These are the activations of a small neural network, seen along a few directions. Each row is one input.
Each table varies a few parts of the input and shows all the possible inputs, shuffled.
Descriptions start from the smaller parts, as in this example, which fits no table here: one of 2 separate values, together with either a single point or one of 9 places along a line or (one of 4 places along a line, together with one of 5 places around a ring).
Shared parts are said once, and a part with two or three values counts as separate values.

Other details of the inputs shift rows strongly along two fixed directions, in all tables alike. That doesn't count.

Rows:
row 1: 7  -14  -27  59  24  5  19  -29  23  -10  -10
row 2: -11  -32  4  57  -6  -5  -16  -34  34  -7  -19
row 3: -13  -13  -7  32  9  18  11  7  18  -12  29
row 4: -51  0  7  -24  29  48  -48  83  1  -18  62
row 5: -9  15  -25  27  9  39  -9  -1  31  26  19
row 6: -53  -4  1  -23  -12  61  -64  88  8  -20  31
row 7: 22  -5  3  -53  -21  -50  26  -19  -61  -6  -50
row 8: -35  28  8  -39  12  50  -34  86  22  -11  71
row 9: -15  -27  -23  2  8  0  -7  7  4  -14  -6
row 10: -1  0  -3  52  23  0  25  -30  48  11  -4
row 11: 10  -10  -1  64  29  22  12  -7  65  9  19
row 12: 32  8  35  -48  1  -29  10  15  -60  -4  -4
row 13: 50  29  -19  -1  -7  -62  15  -66  -17  28  -31
row 14: -4  -1  -26  61  5  25  1  -26  57  24  36
row 15: 5  -6  -23  71  17  -5  2  -61  53  31  8
row 16: 42  35  4  -18  0  -37  39  -35  -19  6  -42
row 17: -46  -9  14  -21  -19  53  -56  71  11  -23  45
row 18: 22  -2  46  -52  -29  -19  -25  18  -50  -7  -20
row 19: -8  4  15  -90  -16  1  -7  43  -66  -15  -13
row 20: -60  -22  6  -42  15  48  -53  81  0  -19  50
row 21: -6  5  -29  60  25  20  16  -6  61  6  4
row 22: 35  11  3  -11  -3  -37  44  -36  -47  -4  -45
row 23: 19  -21  15  -27  -33  -42  49  -40  -43  -1  -37
row 24: -25  -47  -17  45  0  24  12  -10  39  -11  16
row 25: 50  -2  4  3  -32  -85  17  -75  -36  -5  -81
row 26: -2  -22  -38  80  28  5  15  -25  42  -9  -1
row 27: -23  19  10  -35  13  61  -57  78  11  20  76
row 28: 17  49  0  -65  -14  -23  -13  13  -46  26  0
row 29: 13  38  27  -64  9  -34  -10  19  -28  0  4
row 30: -8  -13  -2  20  -11  11  -26  -2  12  -15  -18
row 31: -4  -44  -31  60  14  5  19  -42  35  -9  -26
row 32: -2  -59  -6  62  14  19  16  -22  38  -1  -2
row 33: -2  4  -33  59  30  10  4  -8  65  1  9
row 34: -41  27  1  -37  -5  65  -38  73  8  18  76
row 35: 15  42  28  -66  -15  -18  18  24  -36  2  7
row 36: -5  -33  7  5  -5  -21  25  -33  -11  0  -29
row 37: -17  -24  -11  62  8  31  31  -8  33  -6  22
row 38: 25  -11  28  1  -34  -54  17  -60  -30  0  -62
row 39: -4  -26  -8  54  -15  17  0  -31  29  -8  -34
row 40: -17  -3  -20  62  16  27  -3  -27  52  34  23
row 41: -10  21  32  -75  -1  -11  -7  46  -65  -8  11
row 42: 3  29  10  -75  -3  -13  -4  50  -69  -13  0
row 43: 58  33  0  -10  3  -65  40  -61  -17  5  -53
row 44: 13  6  35  -55  -51  -26  2  0  -52  -10  -25
row 45: 32  48  3  -63  -9  -30  -14  -9  -45  20  -6
Each input here is: one of 5 places along a line, together with one of 9 places around a ring.
Question: The inputs of row 8 and row 14 match in every part but the place on the line of 5. If row 43 is changed in the same way as row 8 into row 14, which row does it become?
Answer: row 45
Question: The inputs of row 27 and row 18 match in every part but the place on the line of 5. If row 28 is changed in the same way as row 27 into row 18, which row does it become?
Answer: row 6
Question: A walk changes only the place on the line of 5. It starts at row 5 and steps to row 16. List the rest of the walk in order.
Answer: row 22, row 19, row 39
Question: Change only the place on the line of 5 in row 33. List by row number the other rows that result.
Answer: row 9, row 13, row 25, row 26

Rows:
row 46: -29  31  7  -68  -12  52  -54  82  -20  4  45
row 47: -19  -18  -22  27  23  28  9  7  36  3  34
row 48: -3  15  15  -30  3  -17  -21  1  -16  9  -2
row 49: 27  13  -3  -9  -18  -23  11  -38  -19  23  -27
row 50: 13  -26  -1  -36  -12  -52  36  -26  -66  -25  -54
row 51: 19  -23  27  -12  -52  -33  13  -44  -35  4  -41
row 52: -23  -66  7  60  -6  24  27  -18  29  -10  11
row 53: 19  19  11  -27  0  -15  -8  14  -23  -3  -3
row 54: -26  -2  -12  21  17  37  -27  44  45  -9  39
row 55: -21  -1  -13  34  17  37  1  22  44  -7  27
row 56: 33  -22  4  -19  -16  -67  23  -42  -45  -26  -82
row 57: 36  11  13  -26  3  -35  6  -17  -23  7  -23
row 58: -7  -52  -29  73  1  -9  3  -52  23  -21  -49
row 59: -10  -5  -10  54  10  0  -5  -25  36  7  0
row 60: -14  -22  -26  74  22  12  34  -28  47  7  12
row 61: 0  -8  -12  42  19  9  21  -23  41  4  0
row 62: -23  -18  -17  74  33  35  17  -14  71  6  11
row 63: -17  16  1  -52  3  14  -8  56  -24  -6  40
row 64: 17  37  23  -67  -3  -10  2  33  -52  -6  -3
row 65: -24  -16  -25  48  25  47  6  17  36  1  42
row 66: 40  28  23  -56  -2  -40  24  -17  -53  4  -32
row 67: 33  5  6  -7  2  -45  15  -34  -4  7  -26
row 68: 37  21  4  -8  -30  -63  33  -67  -26  21  -50
row 69: -30  -5  -16  45  18  55  -40  31  45  -2  42
row 70: -21  -18  -22  68  24  47  -28  4  56  8  27
row 71: -3  -12  -7  46  20  -2  6  -21  46  9  -4
row 72: -27  -15  51  -55  -22  29  -15  60  -31  -27  16
row 73: -8  -12  -22  46  5  34  -5  -23  45  22  6
row 74: 2  29  15  -52  -3  6  -30  62  -31  -8  20
row 75: 25  9  5  -7  -4  -42  2  -43  -12  11  -23
row 76: 53  4  0  -9  -5  -62  56  -62  -45  16  -41
row 77: -13  -52  -44  73  -13  5  12  -51  32  -9  -47
row 78: 24  15  6  -9  -11  -41  0  -31  -19  4  -19
row 79: 28  21  14  -30  3  -19  20  -5  -33  4  -19
row 80: -10  27  2  -50  -22  8  -25  34  -16  7  19
row 81: -6  -2  -2  14  15  19  -26  1  14  8  14
row 82: -8  14  2  -24  -9  0  -8  -1  -1  20  0
row 83: -7  23  9  -38  0  6  -27  44  -2  -15  27
row 84: -28  -9  -12  11  24  27  4  19  23  6  35
row 85: -15  2  -22  34  -5  40  -15  11  32  13  19
row 86: 36  13  11  -21  0  -36  7  -14  -26  7  -24
row 87: -20  11  -5  6  12  35  -5  31  29  -16  31
row 88: 3  -54  -27  91  10  -11  52  -70  37  -26  -68
row 89: 24  -9  -19  48  2  -30  52  -64  17  2  -14
row 90: -30  26  9  -40  11  54  -30  91  -10  -12  47
row 91: 1  21  13  -32  -1  -18  -12  27  -14  -3  4
row 92: -22  -14  46  -60  -32  8  -47  49  -48  -18  17
row 93: -18  16  0  -42  -12  21  -31  31  0  13  25
row 94: -27  -10  -23  63  15  39  -26  0  65  -8  34
row 95: 30  14  0  -22  -5  -34  34  -15  -47  5  -13
row 96: 20  26  1  -29  -29  -31  6  -29  -20  6  -17
row 97: -10  3  -2  -31  17  22  -4  34  -15  4  31
row 98: 32  15  3  6  -10  -37  4  -35  -25  8  -26
row 99: -35  -17  50  -63  -22  33  -50  87  -26  -24  35
row 100: 2  25  14  -30  3  -11  13  16  -19  -3  -4
Question: The inputs of row 70 and row 76 match in every part but one. If row 81 is changed in the same way as row 70 into row 76, which row does it become?
Answer: row 97
Question: What do these inputs look like to the network?
Answer: one of 5 places along a line, together with either one of 2 separate values or one of 9 places around a ring
Question: Which other rows agree with row 83 in the place on the line of 5? List them by row number.
Answer: row 53, row 54, row 56, row 57, row 67, row 71, row 74, row 86, row 91, row 99
Question: Change only the choice among 2 separate values in row 51. List by row number the other rows that result.
Answer: row 77
Question: Change only the place on the line of 5 in row 96. List by row number the other rows that result.
Answer: row 83, row 87, row 89, row 94
Question: Change only the choice among 2 separate values in row 88. List by row number the other rows that result.
Answer: row 72
Question: Change only the place on the ring of 9 in row 62. List by row number the other rows that result.
Answer: row 55, row 61, row 64, row 66, row 79, row 87, row 90, row 100

Rows:
row 101: -3  -2  -8  57  30  8  18  -2  52  -3  17
row 102: 45  -15  33  -17  -25  -71  42  -51  -38  -5  -65
row 103: -9  0  -26  51  -2  15  -26  -25  57  12  2
row 104: 8  -35  12  41  -11  -16  13  -24  4  -10  -11
row 105: -17  -43  -10  58  -4  20  -1  -9  31  -15  8
row 106: -9  -14  -4  53  -11  19  -4  -23  47  28  19
row 107: -11  -5  5  -45  -24  6  -25  37  -38  -26  6
row 108: -2  22  22  -52  -2  -2  15  39  -31  4  27
row 109: 55  23  23  -12  -26  -78  9  -64  -24  22  -46
row 110: -13  -6  4  -47  -12  9  -18  44  -29  -20  -23
row 111: 15  26  -6  -35  -4  -22  36  1  -42  3  -16
row 112: 3  -15  -10  52  33  16  3  -10  41  0  11
row 113: 49  29  -2  -16  -24  -71  4  -62  -36  20  -66
row 114: 1  -29  -11  23  -11  -3  17  -25  17  -15  -37
row 115: -59  -18  25  -29  5  61  -47  80  -1  -26  43
row 116: -67  -20  25  -34  7  51  -51  89  1  -22  52
row 117: -10  -39  7  54  2  33  8  -3  43  -15  -10
row 118: -7  -1  -28  53  19  18  -11  -16  50  -1  3
row 119: 4  -1  -2  57  22  20  -8  -13  47  0  8
row 120: 9  22  13  -70  11  -21  -16  33  -42  -5  9
row 121: -6  -5  -16  55  21  15  -8  -15  50  2  9
row 122: 1  1  40  -60  -24  3  -24  48  -57  -23  8
row 123: -1  -19  -11  52  34  6  3  -7  44  2  16
row 124: 8  -5  -7  28  -2  -4  22  -38  11  15  -2
row 125: -2  33  25  -89  -36  -8  -31  30  -52  18  18
row 126: 16  -2  7  33  -2  4  22  -37  10  14  -4
row 127: -15  16  -24  19  29  22  -1  30  25  -10  11
row 128: -7  -1  -33  59  26  19  -13  -8  42  1  -7
row 129: 5  35  32  -75  -8  3  12  44  -50  -2  22
row 130: 1  4  18  -49  3  -4  2  29  -35  9  25
row 131: -1  32  3  -71  -11  0  -15  37  -59  4  2
row 132: -19  -2  7  9  6  33  -11  25  16  10  38
row 133: 24  36  0  -37  3  -38  21  -5  -24  -10  -17
row 134: -73  -20  11  -37  6  58  -55  85  2  -25  51
row 135: -13  2  32  -86  -20  0  -21  57  -47  -20  -2
row 136: 39  13  13  12  4  -49  14  -44  -5  7  -28
row 137: 53  29  11  -19  -1  -77  51  -54  -33  1  -45
row 138: 43  0  4  -23  -7  -60  50  -60  -45  16  -33
row 139: -11  -23  -41  49  24  26  17  -11  27  10  5
row 140: -14  -10  6  -40  -16  -18  -8  -2  -37  -19  -21
row 141: -15  -10  -28  48  -15  27  -7  -30  46  21  10
row 142: 2  0  -1  55  1  17  -22  -21  55  14  7
row 143: -15  -10  -33  55  -8  28  -8  -22  39  24  1
row 144: -11  -24  -36  42  17  24  19  -19  35  7  15
row 145: 24  -19  -10  14  -21  -34  15  -34  -30  -14  -49
row 146: -5  26  -2  -51  -5  5  18  30  -26  -4  19
row 147: -8  -3  -14  53  0  12  -23  -23  56  16  9
row 148: -29  7  -22  -17  34  39  -40  66  6  -9  30
row 149: -40  13  -11  -32  2  59  -36  62  4  -2  52
row 150: 22  12  4  34  19  -12  30  -22  22  -4  -7
row 151: 21  -12  1  -15  -19  -63  25  -57  -52  -10  -75
row 152: 5  16  26  -72  -1  4  -3  37  -52  4  22
row 153: -26  2  -8  4  11  36  15  31  21  2  42
row 154: 32  4  -17  1  12  -44  21  -44  -9  0  -33
row 155: 30  8  16  8  -29  -24  15  -53  -7  28  -20
Question: The inputs of row 137 and row 101 match in every part but one. If row 124 is changed in the same way as row 137 into row 101, which row does it become?
Answer: row 132
Question: The inputs of row 111 and row 129 match in every part but one. If row 139 is changed in the same way as row 111 into row 129, which row does it become?
Answer: row 152
Question: What do these inputs look like to the network?
Answer: one of 5 places along a line, together with either one of 3 separate values or (one of 2 separate values, together with one of 4 places along a line)
Question: Change only the choice among 3 separate values in row 140. List by row number the other rows that result.
Answer: row 107, row 114
Question: Change only the choice among 2 separate values in row 146. List by row number the other rows that result.
Answer: row 133
